A small network was shown many inputs. Here are its activations along a few directions, one row for each input.
Each table varies a few parts of the input and shows all the possible inputs, shuffled.
Descriptions start from the smaller parts, as in this example, which fits no table here: ring(5) and (point or (values(2) and line(4)) or line(9)).
Shared parts are said once, and a part with two or three values counts as separate values.
In the rows, 128 means zero.

Other details of the inputs vary at random and push rows far along three fixed directions, the same in every table; ignore that.

Rows:
r1: [121  73  81 140 162 138  86 120 127 147 161 129]
r2: [132  40  93 134 166 147 125 106 149 140 182 142]
r3: [ 59 158 134 162  66 148 162  78 110 200  91 163]
r4: [ 64 160 161 163  48 136 152  92  80 199  73 195]
r5: [177 112 139 129 131 128 186 127 194  67 157  99]
r6: [186 105 123 119 186 125 137 133 145 112 169 124]
r7: [112  86 109 123 145 136  82 140  99 158 135 164]
r8: [ 25 154 145 162  57 139 154  69 116 176  98 131]
r9: [158 137 137 104 146 116  85 186 100 127 113 148]
r10: [186 115 157 149 128 133 168 131 176  80 155 122]
r11: [128 172  95  79 135 108  58 193  80 140  82  99]
r12: [160 145 141 161 115 127 165 123 173 106 134  94]
r13: [130 192 145 129 117 113 134 169 134 112  95  88]
r14: [ 79 124  89 115 149 126  63 157  87 160 114 127]
r15: [117  48 110 127 136 137 104 115 118 126 156 164]
r16: [166 190 148 143 129 122 141 142 135 118 117 104]
r17: [175 110 145 132 136 130 183 131 190  68 160 102]
r18: [120  49 114 121 160 131 108  91 121 108 171 150]
r19: [151 181 136 101 106 112 123 138 127  95 108  83]
r20: [ 88 104 120  99 147 117  74 134  68 148 112 167]
r21: [ 55 100 145 174  53 155 178  73 139 152 115 162]
r22: [112 197 163 129  99 117 143 130 134 108 101  99]
r23: [159 201 167 124 121 113 129 168 100 131  88 142]
r24: [187 139 127 138  99 128 155 121 166  94 129  89]
r25: [ 63  91 123 173  61 155 187  57 161 147 130 146]
r26: [127 154 135  84 165 111 109 164 112 114 119 115]
r27: [119  64  89 123 157 141 115 116 138 152 159 140]
r28: [136  45  81 135 163 146 112 102 150 137 181 139]
r29: [144 188 172 143 108 122 156 140 120 134  98 140]
r30: [118 142  75 101 143 128  57 143  62 187 111 129]
r31: [166 188 147 111 141 116 148 159 131 128 109 118]
r32: [162 125 160 138 108 128 164 135 162  76 134 125]
r33: [141 143 155 131 110 125 180  98 174  78 140 106]
r34: [137 195 117 104 177 108  67 189  78 165 100 108]
r35: [116  54 113 122 164 132 109  93 125 112 173 144]
r36: [133 128 117  84 174 113 108 148 126 108 138 113]
Each input here is: line(4) and (point or line(8)).
Changing only the line(4) part turns r2 into r6. The same change can be made to r1. Which row results?
Answer: r16
Start at r33 and move only the line(4) part, one step at a time. The first step leads to r25. Which rows follow, in order?
Answer: r28, r3
List by row number the other rows that have the line(4) part in common with r18.
Answer: r8, r19, r20, r22, r26, r33, r35, r36
Start at r36 and move only the line(4) part, one step at a time. The first step leads to r5. Which rows follow, in order?
Answer: r27, r31
